Each row below holds a small network's activations on one input, seen along a few directions.
In each table, some parts of the input vary, and every possible input appears once, in random order.
A made-up example of a description, with smaller parts first: one of 8 places around a ring, together with either a single point or one of 11 places along a line or (one of 2 separate values, together with one of 6 places along a line).
Shared parts are said once, and a part with two or three values counts as separate values.
(in the rows, 128 means zero)

Other details of the inputs shift rows strongly along two fixed directions, in all tables alike. That doesn't count.

Table:
row 1: [ 84 110  57 191 125 123 140  83  91 223 135]
row 2: [128 105 153  88 133 130 110 160 113 112 138]
row 3: [131 111 143  90 160 108 132 168  96  85 131]
row 4: [126 100 151  80 133 118 114 178 106 102 129]
row 5: [113  91  63 165 137 126 136 110  80 236 136]
row 6: [ 96  99  66 158 122 136 135 118  77 214 134]
row 7: [135 161 130 148 122 122 141  81 186 109 109]
row 8: [144 102 155  79 132 134 121 162 104  96 154]
row 9: [146 112 154  92 123 147 104 182 111 121 130]
row 10: [134 121 154 104 144 123 128 193 102 109 116]
row 11: [135 113 153 100 126 126 108 182 113 115 129]
row 12: [119 117 146  97 111 136 111 184 103 104 129]
row 13: [118 130 147 105 128 135 131 190  92 100 116]
row 14: [120 119 151  92 113 147 106 180 105 112 136]
row 15: [136 104 150  84 129 127 122 174 116  95 120]
row 16: [146 112 152  94 125 135 114 187 114 108 121]
row 17: [141 203 154 181 130 124 150  82 212  93  97]
row 18: [120  95  62 172 142 111 151  64  92 204 151]
row 19: [141 100 151  82 126 135 118 172 112 107 125]
row 20: [138 165 130 153 130 109 137  67 176  99 132]
row 21: [106 106  51 188 167  93 158  58  83 200 134]
row 22: [136 112 160  90 126 140 103 185 110 120 138]
row 23: [137 103 154  79 126 140 112 171 109 110 132]
row 24: [128 117 142  96 110 143 114 184 101 104 122]
row 25: [127 120 145  92 108 155 107 181 104 111 127]
row 26: [138 168 142 141 117 135 132  78 194 107 117]
row 27: [ 90 100  68 152 124 140 131 121  74 215 137]
row 28: [ 92  79  47 175 146 112 136  67  69 251 148]
row 29: [135 104 152  87 138 124 117 151 105  97 153]
row 30: [140  94 144  80 138 119 129 175  96  94 144]
row 31: [130 185 138 162 137 113 150  71 198  91  96]
row 32: [141 193 144 172 118 138 127  70 216 115 120]
row 33: [108  91  53 181 141 117 142  97  80 241 133]
row 34: [150 168 148 131 123 128 138  81 180  87 136]
row 35: [132  99 148  81 140 112 120 171  96  93 147]
row 36: [132 202 138 185  97 142 138  64 225  90 103]
row 37: [130 167 135 151 122 114 133  74 190 109 115]
row 38: [106  93  63 164 139 131 132 106  80 239 139]
row 39: [139 165 142 138 128 122 131  73 173  96 141]
row 40: [112  89  47 181 150 101 155  60  80 215 148]
row 41: [134 117 145  95 106 150 110 181 103 110 127]
row 42: [148 101 147  88 131 128 128 159 107  97 146]
row 43: [150 111 151  97 121 142 109 180 114 120 126]
row 44: [143 196 147 177 115 125 131  69 225 101 113]
row 45: [124 113 147  91 153 115 131 179 103  96 112]
row 46: [140 158 141 128 117 131 135  99 182 105 115]
row 47: [123 204 138 184 104 146 130  59 224 100 115]
row 48: [123 219 146 201 112 134 154  59 221  85  95]
Description of these inputs: one of 2 separate values, together with one of 4 places along a line, together with either a single point or one of 5 places around a ring.
Changing only the choice among 2 separate values turns row 17 into row 10. The same change can be made to row 7. Which row results?
Answer: row 15
Which other rows does row 23 become when the choice among 2 separate values takes its other values? List them by row number.
Answer: row 26
Which other rows does row 12 become when the choice among 2 separate values takes its other values? List them by row number.
Answer: row 1
Which other rows agree with row 20 in the choice among 2 separate values and the place on the line of 4? List them by row number.
Answer: row 18, row 21, row 34, row 39, row 40
